A small network was trained on invented records. Each row is its activation on one of them, seen along a few directions.
Each row is followed by the record's values for the fields Tagas, Niv, Damen, Zopu, Badin, Pob, Gikeg, Meb.
A field that a record lacks is left out.
Other fields move the rows too, some of them a lot.
(in the rows, 500 means zero)
Random noise pushes rows far along 16 fixed directions. That doesn't count. These rows show it; they differ only by the noise:
[572 283 500 478 849 519 425 624 398 670 530 594 550 546 567 607 536 364
 372 643 557 362 491 300 517 700 462 428]
[476 366 696 371 533 667 457 461 420 486 261 515 503 679 443 681 452 626
 600 425 515 401 423 470 300 468 490 548]
[409 568 561 556 637 503 331 412 429 482 383 331 460 542 528 574 406 564
 544 356 568 470 525 533 371 570 380 685]
[455 341 433 452 642 414 504 330 390 463 397 496 446 556 367 542 628 420
 428 646 665 381 417 398 484 377 388 497]
[592 325 421 352 479 474 528 667 541 506 606 683 514 524 453 478 587 333
 486 376 508 426 512 491 539 663 411 421]
[497 547 328 440 431 690 521 448 479 408 330 595 518 604 262 321 513 443
 751 693 613 488 419 346 584 480 637 480]
[415 494 443 472 560 344 400 541 386 500 480 455 599 496 382 559 499 507
 489 491 500 523 474 403 452 421 419 636]
[691 389 455 584 374 627 629 398 608 472 688 739 566 452 665 450 575 453
 542 676 440 329 651 431 584 483 603 301]
[294 542 472 494 498 429 360 368 441 338 497 303 492 554 449 516 427 498
 537 450 352 539 474 571 433 413 542 566]
[564 333 425 459 389 652 401 289 495 342 534 651 606 692 690 576 486 434
 562 352 333 391 544 421 353 519 482 523]
[478 550 473 560 429 576 418 395 427 442 480 388 585 582 509 381 360 512
 555 472 693 418 542 476 488 488 587 560]
[552 411 317 392 492 628 578 510 590 326 607 444 441 511 394 311 608 444
 648 486 521 521 513 545 471 572 642 488]
[435 479 476 388 701 514 468 700 408 578 407 272 577 581 395 419 381 540
 342 618 448 680 237 464 523 441 767 511]
[513 638 400 626 563 415 495 421 548 448 604 592 313 372 478 461 586 281
 572 516 683 398 654 460 621 688 288 388]
[448 399 504 557 608 563 384 522 390 712 573 188 650 560 573 399 484 539
 577 530 454 393 644 587 473 475 725 508]
[580 588 394 524 410 357 550 488 498 346 560 445 370 531 505 437 553 351
 465 507 661 515 438 516 564 547 540 334]
[534 502 478 523 479 512 440 398 465 250 500 580 584 436 497 523 396 617
 416 385 764 387 462 427 384 495 353 693]
[344 381 520 381 553 428 367 535 331 462 426 402 582 595 290 532 456 488
 541 436 650 392 472 462 419 484 452 610]

[413 512 574 560 470 517 372 460 540 637 478 506 577 483 595 517 428 556
 473 297 408 400 590 679 530 555 351 610] -> Tagas=v2 Pob=l1 Gikeg=s1 Meb=h1
[526 445 614 456 602 577 657 564 503 803 288 468 421 562 330 434 577 554
 555 727 685 489 469 488 596 448 570 485] -> Tagas=v2 Meb=h1
[559 601 343 641 477 745 520 413 559 639 567 607 651 310 588 260 553 527
 486 563 533 348 565 549 679 420 565 383] -> Tagas=v2 Meb=h2
[495 570 390 593 285 488 490 324 541 657 473 541 519 525 531 358 632 375
 602 410 540 339 634 643 670 404 404 355] -> Tagas=v2 Pob=l1 Gikeg=s1 Meb=h1
[604 541 346 574 651 627 510 371 575 588 335 654 332 559 610 344 476 288
 400 629 614 495 362 442 732 721 384 482] -> Niv=y3 Damen=b2 Zopu=u1 Badin=w2
[502 526 436 569 343 333 536 342 510 594 532 483 482 572 523 534 612 450
 603 507 400 601 664 470 480 399 417 627] -> Tagas=v2 Meb=h1
[428 391 625 434 489 590 567 347 622 438 574 605 326 567 536 569 543 392
 584 375 515 357 628 575 472 597 369 411] -> Tagas=v2 Meb=h1
[430 504 371 512 341 568 525 306 520 401 512 634 627 368 348 398 607 574
 633 488 565 330 580 503 522 259 386 550] -> Tagas=v1 Pob=l1 Gikeg=s1 Meb=h1
[571 350 509 415 392 237 590 755 768 281 579 662 336 442 421 395 482 487
 545 602 438 521 493 703 696 801 426 658] -> Niv=y1 Damen=b1 Zopu=u2 Badin=w1
[546 334 636 364 414 331 619 713 505 655 619 617 440 619 384 568 523 318
 615 471 592 553 726 358 487 636 405 495] -> Tagas=v1 Meb=h2
[534 454 532 587 347 439 570 399 483 733 529 521 588 465 538 472 562 509
 406 552 500 437 623 572 587 334 479 447] -> Tagas=v2 Pob=l1 Gikeg=s1 Meb=h1
[441 366 518 393 703 611 609 563 621 636 631 464 441 471 434 429 516 444
 438 548 331 671 577 489 493 531 569 528] -> Tagas=v2 Pob=l1 Gikeg=s2 Meb=h2
[521 641 523 556 431 572 548 324 516 623 440 526 353 585 623 542 541 348
 624 418 415 532 566 466 511 438 415 352] -> Niv=y1 Damen=b2 Zopu=u2 Badin=w1
[594 393 358 503 359 356 509 437 459 437 504 534 610 581 586 396 512 446
 322 571 552 444 356 519 607 377 549 486] -> Niv=y1 Damen=b2 Zopu=u1 Badin=w1 Pob=l2 Gikeg=s3
[705 402 680 547 563 549 646 552 573 606 448 614 487 508 599 558 411 632
 470 663 648 497 555 365 480 536 485 614] -> Niv=y1 Damen=b2 Zopu=u1 Badin=w1 Pob=l2 Gikeg=s1
[343 479 665 463 598 576 619 431 425 594 496 467 395 509 224 523 477 407
 551 746 681 507 619 341 510 400 580 323] -> Tagas=v1 Pob=l1 Gikeg=s2 Meb=h2
[545 581 347 494 535 229 423 654 518 353 520 410 401 439 470 498 626 510
 529 263 696 532 434 640 462 734 277 750] -> Tagas=v2 Meb=h2
[579 539 234 569 698 428 408 692 507 318 725 472 518 320 551 423 585 443
 542 609 446 536 501 430 538 771 577 542] -> Niv=y1 Damen=b2 Zopu=u1 Badin=w1
[570 509 471 542 526 525 403 425 467 516 336 604 456 577 606 570 488 449
 399 399 574 440 397 522 512 665 328 539] -> Tagas=v2 Pob=l1 Gikeg=s1 Meb=h1
[387 606 328 574 637 455 411 420 475 446 523 453 434 518 473 348 406 316
 472 606 636 552 459 403 659 651 460 594] -> Tagas=v2 Meb=h2
[487 540 241 443 481 323 424 663 422 423 575 287 602 555 406 343 562 461
 611 467 519 627 428 482 500 493 637 648] -> Niv=y1 Damen=b2 Zopu=u1 Badin=w1
[503 476 510 436 531 632 503 500 450 451 518 388 440 554 526 535 584 478
 566 449 435 470 458 550 394 510 656 313] -> Niv=y3 Damen=b1 Zopu=u1 Badin=w2 Pob=l2 Gikeg=s1
[528 363 776 514 437 450 549 562 478 558 508 458 454 590 549 644 474 559
 502 616 540 358 585 595 484 566 627 339] -> Tagas=v2 Pob=l1 Gikeg=s1 Meb=h2
[681 506 604 486 417 588 598 547 423 296 638 477 517 477 628 649 559 614
 401 335 802 362 430 504 290 506 625 266] -> Tagas=v2 Pob=l1 Gikeg=s2 Meb=h1
[380 537 375 457 386 297 457 494 478 453 487 635 421 519 270 530 619 327
 673 511 476 534 567 454 578 599 302 588] -> Tagas=v2 Meb=h1
[493 552 451 502 309 306 440 469 517 473 415 359 385 604 505 514 637 447
 657 352 344 569 561 703 463 492 455 486] -> Tagas=v1 Meb=h2
[533 479 258 402 570 607 560 497 586 278 576 379 439 530 373 255 555 450
 599 505 599 645 460 467 450 551 652 597] -> Niv=y1 Damen=b1 Zopu=u2 Badin=w1
[603 627 560 539 275 288 586 638 603 495 568 448 443 528 559 558 558 556
 586 422 431 617 560 615 502 516 556 467] -> Tagas=v2 Pob=l2 Gikeg=s1 Meb=h1
[441 688 657 631 348 558 454 340 570 491 502 364 393 547 649 517 415 562
 705 282 529 440 707 672 429 546 456 537] -> Tagas=v2 Meb=h2
[599 498 761 522 205 318 644 656 564 473 486 560 432 481 488 673 549 692
 647 616 427 478 574 648 490 496 585 445] -> Tagas=v2 Meb=h1

Here are new rows. What are their fields?
[668 503 505 573 566 497 561 499 529 662 424 503 466 542 596 560 601 554
 495 528 578 530 530 459 464 553 456 561] -> Tagas=v2 Pob=l1 Gikeg=s1 Meb=h1
[751 422 326 525 512 604 499 479 545 557 423 648 556 598 577 435 641 460
 616 447 680 413 572 380 469 635 408 569] -> Tagas=v1 Pob=l1 Gikeg=s1 Meb=h1
[528 411 492 385 363 382 693 490 529 358 678 347 381 528 393 487 646 452
 611 479 519 614 595 503 372 342 607 409] -> Niv=y1 Damen=b2 Zopu=u1 Badin=w1 Pob=l1 Gikeg=s1
[465 511 562 447 407 633 472 415 452 297 464 418 459 612 566 507 404 529
 491 346 627 427 374 592 410 538 592 440] -> Tagas=v2 Meb=h2
[580 270 546 337 571 399 666 601 528 486 634 566 444 421 465 624 652 466
 282 459 432 530 433 514 417 411 440 362] -> Niv=y1 Damen=b2 Zopu=u1 Badin=w1 Pob=l1 Gikeg=s1
[468 559 617 582 649 659 485 553 586 536 473 611 525 209 510 535 514 726
 491 519 492 305 513 637 543 528 397 499] -> Tagas=v2 Meb=h2
[619 347 463 378 629 668 685 592 665 557 616 532 494 446 481 384 570 570
 536 468 503 571 536 481 439 508 536 636] -> Niv=y1 Damen=b2 Zopu=u1 Badin=w1
[399 566 650 611 608 461 584 300 523 325 484 448 360 296 467 643 574 705
 412 703 567 413 463 582 446 313 472 454] -> Tagas=v2 Meb=h2
[426 584 382 556 672 479 441 534 496 535 661 468 572 415 524 471 499 442
 430 499 506 541 518 415 548 553 499 533] -> Tagas=v2 Meb=h1
[338 684 528 594 355 377 323 472 483 367 422 735 504 429 405 634 423 444
 569 556 336 446 529 494 618 588 344 434] -> Tagas=v2 Pob=l1 Gikeg=s1 Meb=h2
[566 624 432 641 591 352 390 467 437 423 333 627 440 339 644 664 624 534
 346 581 429 364 264 570 595 513 305 384] -> Niv=y1 Damen=b2 Zopu=u1 Badin=w1
[532 484 573 575 455 449 453 395 655 419 446 558 255 530 633 509 496 434
 588 382 524 360 598 735 567 795 272 570] -> Niv=y3 Damen=b2 Zopu=u1 Badin=w2 Pob=l2 Gikeg=s1
[545 460 487 510 308 382 632 546 629 564 685 508 480 543 591 424 511 407
 499 596 264 616 578 587 646 495 657 412] -> Tagas=v2 Meb=h1
[569 495 358 492 480 560 418 610 514 488 476 629 548 364 398 371 606 493
 677 327 717 280 582 577 552 689 292 583] -> Niv=y1 Damen=b2 Zopu=u1 Badin=w1 Pob=l2 Gikeg=s1
[524 372 271 383 618 665 530 335 583 313 412 620 498 403 386 440 684 602
 509 455 427 516 371 483 378 386 350 719] -> Niv=y3 Damen=b1 Zopu=u1 Badin=w2 Pob=l2 Gikeg=s1
